These are the activations of a small neural network, seen along a few directions. Each row is one input.
Each table varies a few parts of the input and shows all the possible inputs, shuffled.
A made-up example of a description, with smaller parts first: one of 2 separate values, together with either a single point or one of 11 places around a ring or (one of 4 places along a line, together with one of 8 places around a ring).
Shared parts are said once, and a part with two or three values counts as separate values.

Other details of the inputs vary at random and push rows far along two fixed directions, the same in every table; ignore that.

Table:
row 1: [ 15 -15 -24 -11  18 -53 -43  74 -38  27  18  27  55  24]
row 2: [-14   4  -2   4 -15   2  11   6  -4   0   9   0  21  13]
row 3: [-19   3  -1   8 -30  41  50 -49   9 -39  -3 -38 -31  -1]
row 4: [  5 -18 -20  11   8 -71 -75  80 -38  24  15  18  58  39]
row 5: [ 21 -15  21  13   4   9 -42   9 -14   1  -8   1  23  20]
row 6: [ 15  -5   2   8  37 -30 -43  27  -2  23  18  15  14 -17]
row 7: [ -8  20   0  45 -20 -18 -11  12 -20  -4   0 -28  38  47]
row 8: [-10 -11 -11   3  -4  -5   0   9  -2 -12   0  -8   1   4]
row 9: [-18   0   0  14 -37  43  55 -53  14 -31  -3 -30 -26  -2]
row 10: [-11 -11  -7  14 -19  -4   6  -5  -6  -2  -1  -8  -9   0]
row 11: [   5  -14    2  -54   50   32   66  -44   37   16   18   32  -93 -100]
row 12: [ 11  -2 -15  16  19 -70 -45  76 -36  35  23  20  67  46]
row 13: [ 14 -21 -28 -40  25 -43  -2  57 -31  40  19  52  20 -15]
row 14: [-24   4   6  30 -32  15  15 -23   8 -21  -8 -26   2  15]
row 15: [  5  34  14  12 -38  75  11 -55  37 -35 -31 -49 -30 -15]
row 16: [-39  17  15  25 -32  44  48 -53  37 -40 -17 -49 -21   3]
row 17: [-32  31   7  53 -37   2 -25   7   7 -27 -22 -45  50  44]
row 18: [ -7  13   4  49 -36 -21 -33  22 -28   0   3 -25  57  57]
row 19: [-14  -7 -12 -53  25  31 104 -38  24   2  17  25 -77 -53]
row 20: [-12  14  -1  31 -30 -16 -49  35 -18 -15 -24 -29  60  38]
row 21: [ 24 -13 -12 -74  77 -18  24   3   7  49  16  60 -45 -46]
row 22: [ 19  17   5 -17  36 -22 -28  17  -9  35 -10  17  27   5]
row 23: [  1  32  23  58 -14  -1 -58 -17  -5  -8 -20 -52  60  58]
row 24: [ 22 -11  13 -78  44  23  55 -48  42 -10   6  55 -86 -81]
row 25: [-13 -32 -17 -47  12  27  85 -45  23  -2  13  27 -89 -60]
row 26: [  8 -26 -28 -47  24 -10  44  17  -8  24  26  45 -25 -35]
row 27: [-11  11  -2  38 -35 -20 -52  40 -18  -7 -24 -23  72  43]
row 28: [-13   4  -4  26 -27  -8 -34  25  -7 -18 -15 -28  40  31]
row 29: [-22  25   4  46 -31  14   7 -10   5 -25  -9 -42  36  40]
row 30: [ 37 -20 -25 -70  53  -3   7  22  13  41  20  60 -64 -61]
row 31: [-12  13   1  45 -45  14  -3 -18 -17 -31  -9 -49  18  40]
row 32: [ 35 -21 -23 -61  47   2  10   8  15  34  21  50 -69 -56]
row 33: [-23 -27 -12 -57  20  31  91 -41  33  10  18  37 -91 -64]
row 34: [ 14 -13 -24   5  13 -62 -61  81 -44  23  19  20  69  42]
row 35: [  9  -4 -21 -32  39 -57  -7  70 -31  46  21  46  32   2]
row 36: [-14 -11  -9 -60  10  34 101 -40  17   4  11  29 -71 -57]
row 37: [ -4  23  24  62 -19  15 -35 -27  12 -21  -8 -49  22  10]
row 38: [  7 -13  18 -31   9  67  38 -51  19 -20 -17   8 -51 -36]
row 39: [ -6 -30 -20 -65  18  33 101 -42  19   6  23  36 -89 -63]
row 40: [ 15 -14 -21  12   1 -57 -42  61 -44  33  19  26  47  34]
row 41: [ 39 -17   6 -54  55 -38  -8   3  -1  20  18  68 -49 -41]
row 42: [ -5  48  57  78 -71  57 -26 -84  38 -90 -47 -85  27  43]
row 43: [-31  32  19  79 -72  28 -14 -29   0 -44 -15 -74  57  65]
row 44: [  49  -10  -20    0   33  -61 -100   85  -28   49   20   36   41   23]
row 45: [-40  26  19  35 -58  48  30 -47  25 -41 -37 -58   8  11]
row 46: [ 36 -15   8 -17  30 -40 -88  80 -41  34  -9  37  70  23]
row 47: [-10  35  32  45 -26  47  13 -84  17 -29 -27 -67 -16  22]
row 48: [ 46 -43  -3 -42  60 -48 -50  61 -43  56  20  69  -2  -7]
row 49: [  50   -1    4    4   39  -89 -123   90  -26   25   10   55   88   36]
row 50: [-21  15   5  44 -43  15   2 -13   0 -22  -7 -37  38  38]
row 51: [  3 -16  20 -19   3  64  29 -56  23 -18 -14  -2 -46 -27]
row 52: [-29   4   7  -1 -11  28  60 -48  21 -15   0 -16 -58 -19]
row 53: [ -9 -19 -17 -78  19  37  99 -35  12   1  11  27 -88 -67]
row 54: [ -3   9  22  25  -6  30  16 -57  20 -14   1 -34 -47 -31]
row 55: [ 38 -13 -17 -32  76 -72 -57  64 -26  68  24  60  34   7]
row 56: [-46  32  28  80 -83  50   8 -64  19 -60 -30 -90  16  45]
row 57: [   0   46   31   86  -77   71  -27  -68   22  -62  -41 -100    0   44]
row 58: [  1 -33 -24 -58  29  -9  43  13   4  23  16  53 -46 -49]
row 59: [-12 -11 -12   4 -11  -5   1   7   1  -5  -1   3   5   1]
row 60: [-27  10   7  23 -32  21  15 -16  13 -22 -14 -25  10  10]
row 61: [-12   2  -5 -24  17 -21  16  28   3  17  -1  18  -2 -10]
row 62: [ -3  33  23  47 -22  21 -31 -18  15 -19 -22 -48  34  -3]
row 63: [ -1 -34 -18 -49  24 -11  41   0  -6  20  22  30 -67 -40]
row 64: [-20  16   4  43 -15 -18 -22  18  -1  -8  -8 -24  37  43]
row 65: [ 50  -7   3 -51  58 -72 -67  72 -17  34   5  80  36 -12]
Description of these inputs: one of 5 places along a line, together with either one of 5 separate values or (one of 2 separate values, together with one of 4 places along a line).
Question: The inputs of row 6 and row 37 match in every part but the place on the line of 5. If row 50 is changed in the same way as row 6 into row 37, which row does it become?
Answer: row 43
Question: The inputs of row 5 and row 46 match in every part but the place on the line of 5. If row 4 is changed in the same way as row 5 into row 46, which row does it become?
Answer: row 20
Question: Which other rows does row 9 become when the choice among 2 separate values takes its other values? List them by row number.
Answer: row 25
Question: Which other rows does row 20 become when the place on the line of 4 takes its other values? List them by row number.
Answer: row 27, row 45, row 61

Table:
row 66: [ 39 -30  -5 -35  64 -48 -60  51 -25  37   5  55  25   4]
row 67: [-29   3 -24  -6 -23  -8  -4  40  -1  -6 -17 -14  17  -5]
row 68: [ 35 -26  -4 -27  70 -52 -58  35 -18  40  19  49   1  -5]
row 69: [ 24  -7 -46 -19  31 -72 -21  61 -10  46  49  51  -7   3]
row 70: [-29  20  -2  -3 -10 -34  12  28   1   2 -10   2  54  27]
row 71: [ -5 -24 -15 -57   7  27  92 -32  -1 -17  13  33 -62 -50]
row 72: [ -5  20  27  10 -12  63   6 -41  17 -29 -25 -38  -6   5]
row 73: [ -9 -14 -22   2  -8 -21 -17  43 -35  19  -5 -10  20  15]
row 74: [-18  -3 -18  13 -24 -15 -31  48 -35   4 -14 -18  41  28]
row 75: [-35  22  17  35 -21  14  54 -51   7 -15  -3 -39   0  31]
row 76: [  3  12  28  27  -4  50   0 -45  15 -15 -17 -46 -11  10]
row 77: [-18 -24 -32 -35  26  -3  60 -12   4  26  24  15 -88 -60]
row 78: [-35 -12  17  47 -53  46  17 -39   6 -27  -8 -49   8  21]
row 79: [ 28  21   7  30  -9  -2 -60  23 -23  16 -18 -20  68  32]
row 80: [ 23  22   9  25   0   0 -46   1 -11  22   2 -19  28  13]
row 81: [ 13  -1  19  19  14   3 -49 -14  -5 -10 -15 -14  20  25]
row 82: [ 47 -14 -13 -36  51 -26 -19  32 -23  61  23  46  -3 -28]
row 83: [ -9  -7 -36 -79  -2  35  91 -25  38  -7   8  34 -81 -50]
row 84: [-19 -11   2  65 -25 -33 -56  37 -16   8  16 -18  57  40]
row 85: [ 33  13  22  29   5 -53 -82  27   1   4   0  12  25  12]
row 86: [ -2  37  25  59  -7  26 -24 -32  32 -21  -8 -52   3   9]
row 87: [ 19  23   3   1  -2   3 -48  30 -10  12 -14  -1  58   5]
row 88: [ 28 -21 -12 -59  66 -44 -39  55   9  25  -1  72   8 -30]
row 89: [  5 -18 -28 -50  10  26  83 -37  17  11  31  23 -97 -32]
row 90: [-45  25  16  10 -40  41  76 -52  24 -38 -27 -38   7  15]
row 91: [ -8   1  -9  -8 -19 -17   6  31  -2 -22   4  10  37  -2]
row 92: [-30   7  -5 -28  27 -12 102 -50  31  15  29  18 -73 -46]
row 93: [ 27 -25  22 -65  23  28  44 -49  18  -3  -8  37 -85 -57]
row 94: [-38  14  -5  29 -57  32   5   1   4 -35 -35 -62  23  17]
row 95: [ 50  -1 -17  -8  54 -61 -57  59 -24  71  29  46  21 -16]
row 96: [  0  -6   1  21 -25  -4   3   8 -29 -22   4 -14  38  30]
row 97: [-13  16   5  58 -39   3   5 -28  -6 -37   9 -40  17  22]
row 98: [-42  30  14  44 -25   3  44 -53  12 -16  -1 -47   1  26]
row 99: [ 27  15  30  41 -11 -25 -69  -3  -1 -14 -15 -13  19  22]
row 100: [ 29   8  31  32 -16 -14 -75   6 -18 -14 -21  -9  38  39]
row 101: [-28 -13  -2 -54  28   8 105 -50   3  23  22  28 -68 -34]
row 102: [  8 -22   9 -68  39  42  48 -53  27 -12  -9  30 -76 -56]
row 103: [-21 -26 -23 -39   8  26  71 -21  -4  16   7   2 -86 -45]
row 104: [  0  41  12  15 -32  56  13 -29  37 -27 -38 -35  10 -17]
row 105: [ 13  -6 -27  -3 -10 -14  -9  23 -19  18  15  11   4  37]
row 106: [-15   3 -15  50 -21 -30 -44  41 -31  10  -6 -43  37  41]
row 107: [  9  -6   7 -31  50   4  17 -46  38  -1  15  22 -75 -57]
row 108: [ -3 -21 -12 -49   0   0  51   1   0 -12  13  30 -18 -36]
row 109: [-40  -2   8  48 -33  23  27 -40  29 -26   9 -34 -18 -13]
row 110: [ 16 -21 -47 -67  23 -34   6  61 -16  32  23  68  -7  -4]
row 111: [ 25   8  -9 -31  43   9  42 -31  30  32  23  27 -75 -76]
row 112: [ 19   6  14  19  15   5 -49  20 -13  10 -13 -14  41  31]
row 113: [ -8  27  -8  55 -50  18   4 -27  13 -29   1 -53  -2  45]
row 114: [-19   3   1   7   0 -37   4  19 -30  22  -1   0  55  46]
row 115: [ 29 -38 -26 -39  41 -65  -9  66 -50  43  49  66  13  -5]
row 116: [ -2  24  23  27 -10  37 -30  -3  12 -26 -31 -33  40  20]
row 117: [ 37 -10   4 -50  36 -50 -55  65  -1  20  -6  75  17 -23]
row 118: [-33  -6  17  62 -49  35  13 -33   9 -27  -4 -49   6  23]
row 119: [-47  -8  14  15 -54  64  46 -40  26 -46 -19 -34  -4  -9]
row 120: [-43  20  -7  46 -40  30  40 -48  27 -33 -12 -67 -47 -16]
row 121: [-22  12   1   9  -6 -32  -1  28 -30  11  -5   1  62  47]
row 122: [ 30 -20  -7 -28  69 -50 -51  21  -4  36  23  46 -14 -18]
row 123: [ 20 -29 -24 -26  37 -61  -1  46 -39  34  48  54   0 -10]
row 124: [ 19   9  14  22  25  -2 -45   9  -6  16   6 -13  14  19]
row 125: [  8  34  14  28 -25  40 -23 -12  -5 -13 -26 -28  37  13]
row 126: [ 12   5 -22  27 -28 -18 -42  43 -29   4  -3 -11  58  74]
row 127: [-12 -41 -24 -46  23 -32   4  69  -1  32  22  67  10 -33]
row 128: [-16  19 -10  12 -59  57  39 -41  12 -44 -23 -40 -14  32]
row 129: [-25 -18   3  29 -32   4 -27  30 -20  -8  -8  -7  53  33]
row 130: [ 16  -6   5 -25  51  13  23 -28  21  25  22  17 -65 -47]
row 131: [  9  15  37   4 -32  42  -7 -44  13 -47 -38 -17 -14   1]
row 132: [ 11  14  40  22 -26  34  -9 -62  20 -37 -24 -32 -32  -1]
row 133: [  7  16  10  -7  15   9 -29  24  20  -3 -15  -3  29  -3]
row 134: [  9   3  14  -5  14  -3 -54  15   3 -18 -26   4  39  14]
row 135: [  8   4 -14  31   3 -52 -13  32 -12  -1  32  11  22   5]
row 136: [-23 -52  -7 -50   8  42  86 -34  11   8  20  30 -69 -52]
row 137: [  8  19  36  11 -37  27 -27 -25  17 -48 -45 -19  14   6]
Question: Describe the family of inputs behind these rows.
Answer: one of 8 places along a line, together with either one of 4 places along a line or one of 5 separate values
Question: The inputs of row 86 and row 72 match in every part but the place on the line of 8. If row 120 is changed in the same way as row 86 into row 72, which row does it become?
Answer: row 74
Question: The inputs of row 87 and row 111 match in every part but the place on the line of 8. If row 134 is changed in the same way as row 87 into row 111, which row does it become?
Answer: row 107
Question: Which other rows does row 106 become when the choice among 5 separate values takes its other values? List them by row number.
Answer: row 75, row 89, row 118, row 123
Question: Which other rows agree with row 81 in the place on the line of 8? List them by row number.
Answer: row 76, row 78, row 82, row 100, row 101, row 103, row 105, row 115
Question: Which other rows agree with row 95 in the place on the line of 8? List them by row number.
Answer: row 77, row 84, row 97, row 98, row 99, row 113, row 122, row 130
Question: Start at row 132 and move only the place on the line of 4, one step at a time. The first step leads to row 68. Which rows follow, in order?
Answer: row 124, row 80

Table:
row 138: [-47  14   4  -2 -26  60  95 -75  39 -33  -7 -39 -53 -23]
row 139: [ -9  31  40  59 -65  63 -21 -45  14 -69 -44 -69  51  37]
row 140: [ -1 -23 -21  -1   1 -32 -18  56 -36  28  17  20  27  27]
row 141: [-43  -6  -3 -24 -14  61 109 -73  36 -24   4 -20 -79 -45]
row 142: [  9 -35 -40 -29  20 -65 -14  84 -32  44  38  62  12 -13]
row 143: [  3 -29 -37 -22   4 -30  -6  48 -27  26  26  31  -3  10]
row 144: [-36  -8   2 -11 -38  79 107 -90  15 -36 -10 -41 -77 -22]
row 145: [  4  47  28  41 -24   1 -66   6   7 -23 -43 -37  72  49]
row 146: [ 16 -12  -2 -23  -5  17 -17   3   5 -20 -17   6 -26 -16]
row 147: [  3 -14 -20   7 -15 -26 -19  39 -46  14   8   0  31  43]
row 148: [ 16  -6   7  -1  52 -50 -12  -3  -2  33  31  31 -22 -13]
row 149: [ -8 -25 -30 -20  16 -30  12  38 -14  23  24  31  -5 -16]
row 150: [ 24   0   8 -25  32 -29 -38  38  -6  21  -4  37  43   4]
row 151: [ 14   7  13  12 -34  32 -39 -12   2 -28 -32 -21   9  20]
row 152: [-34   5   3 -18  -3  36  93 -61  13 -10  -3 -18 -47 -22]
row 153: [ 20 -32  -5 -77  35  28  33 -17  13  13  -2  53 -79 -67]
row 154: [-15 -35 -18 -62  28  16  94 -28  -7  22  23  32 -75 -51]
row 155: [  4 -15  11 -49  16  44  34 -41  25  -6 -16  20 -63 -54]
row 156: [-13 -31 -32 -42   6  13  69 -12   6   6  21  26 -68 -46]
row 157: [ 15  -4   9 -24  25  -9 -35  22   0  15 -13  26  13 -14]
row 158: [ -3 -16 -16  15   4 -54 -46  76 -44  34  16  16  67  45]
row 159: [ 30  19   6  18  41 -23 -39   5   5  36  15   1   0 -11]
row 160: [ 37 -36 -10  -4  56 -76 -56  44 -33  52  46  55 -10  -2]
row 161: [-28  16   8  49 -34   0 -10  -1 -22 -13 -14 -50  59  52]
row 162: [-40  47   7  65 -57  17   9 -30  16 -43 -24 -72  44  48]
row 163: [ 24  -1  12   5 -29  26 -32  -6  -5 -25 -23 -11  20  23]
row 164: [ 54 -20 -18 -12  64 -50 -63  51 -24  65  38  46 -13 -20]
row 165: [-23   9   2  38 -23  -9 -15  23 -16   1  -5 -26  51  45]
row 166: [  1  26  17  36 -12 -18 -77  35   2 -20 -34 -26  73  35]
row 167: [-10  -9 -20   2   2 -50 -12  60 -17  26  22  26  36   1]
row 168: [ -4   9  16   7  -6  11 -30   3  14 -23 -28 -17  15  -4]
row 169: [  13  -31    6  -34   53   -2   49  -50   15   23   39   39 -102  -63]
row 170: [-18 -10 -24 -69  41  -2  93 -18  20  25  27  43 -71 -52]
row 171: [ 42   6  -3  25  52 -58 -89  59 -21  58  26  17  37   7]
row 172: [  7   9  28  23 -29  30 -32 -16   4 -31 -30 -28  40  23]
row 173: [ 16   1  15   7 -22  29 -23  -3  -5 -28 -18  -7  25  12]
row 174: [-28 -12  -8 -50  21  29 109 -43  23  11  13  19 -78 -48]
row 175: [-13  10 -10  -6  14 -32  13  28 -10  24   9  14  23  22]
row 176: [-24  14  -6  53 -80  24   4 -10   1 -43 -12 -52  21  34]
row 177: [ -9  -2 -21 -10  13 -52   2  53 -11  28  22  33  24  -6]
row 178: [ 38  -6  -3   5  46 -23 -44  15  -6  44  26  15 -16 -22]
row 179: [ -8  14  32  55  -9  12  -3 -61  18 -20   3 -43 -19   9]
row 180: [ 31 -10   4  55   1 -58 -90  28 -33  13  22  -3  30  51]
row 181: [-23 -24 -20 -31  -8  34  72 -29  11  -5  15   6 -64 -31]
row 182: [ 16 -13   4 -81  51  21  64 -22  23  10   8  59 -59 -70]
row 183: [ 11  12   3 -26  28 -25 -27  28  11   4 -15  21  12  -9]
row 184: [  7  22  26  44 -69  59 -26 -34   4 -64 -37 -55  35  41]
row 185: [-38  22   2  56 -50  21   8 -18  12 -36 -16 -57  33  30]
row 186: [ 22   1   4  -9  60 -62 -11   3  -2  38  33  39 -21  -9]
row 187: [ -9  26  28 -31  -9  78  87 -92  50 -48 -24 -17 -57 -42]
row 188: [-39  13   5  47 -66  34  30 -30  16 -43 -10 -52   8  11]
row 189: [ 25  31  14  81 -37  26 -68 -26   0 -21 -12 -70  17  42]
row 190: [-15  25  31  55 -55  44 -42 -24  20 -59 -49 -69  37  29]
row 191: [-18 -17 -27 -58  36  -4  87 -13  20  21  24  43 -68 -61]
row 192: [ -8 -14 -17   5 -27   4  11  14 -20  -1   6  -7  -3  28]
row 193: [ 25 -12   2 -37  38 -23 -26  41 -13  21   7  51  28 -15]
row 194: [ 48  11 -11 -18  82 -67 -49  45  -8  70  34  48  -1 -19]
row 195: [  5  16  28  18 -20  28 -24 -17  11 -28 -30 -25  38  17]
row 196: [-34  42   6  51 -55   6  16 -15  17 -34 -15 -51  40  33]
row 197: [  3  18  30  46 -58  50 -38 -30   7 -54 -42 -55  47  42]
row 198: [ 22  15  12 -20  23 -20 -28  20   2   8 -12  23  40  11]
row 199: [-12  -3  16 -18 -26  75  43 -68  40 -53 -32 -29 -69 -41]
row 200: [ 16   1   5 -34  36 -19 -28  26   2  23 -10  36  10 -17]
row 201: [  9 -20 -41   5  -3 -57 -45  78 -39  25  21  28  40  32]
row 202: [-21  -5 -11  21 -21  -6  -7  16 -12  -2   5 -17  28  24]
row 203: [ -4   0 -16 -30  36 -46  23  30 -25  39  17  31  13   8]
Question: Describe the family of inputs behind these rows.
Answer: one of 6 places along a line, together with either one of 2 separate values or one of 4 places along a line or one of 5 places along a line
Question: The inputs of row 157 and row 145 match in every part but the place on the line of 6. If row 167 is changed in the same way as row 157 into row 145, which row does it become?
Answer: row 196
Question: Start at row 182 and move only the place on the line of 4, one step at a time. The first step leads to row 150. Which rows follow, in order?
Answer: row 200, row 166
Question: Start at row 162 and move only the place on the line of 6, one step at a time. The first step leads to row 191. Which rows follow, in order?
Answer: row 185, row 149, row 156, row 201
Question: Which other rows does row 164 become when the choice among 2 separate values takes its other values? List them by row number.
Answer: row 160
Question: Which other rows agree with row 163 in the place on the line of 6? List them by row number.
Answer: row 143, row 146, row 147, row 151, row 176, row 180, row 184, row 189, row 192, row 201
Question: Start at row 142 and move only the place on the line of 5, one step at a time. The first step leads to row 156. Which rows follow, in order?
Answer: row 181, row 140, row 144
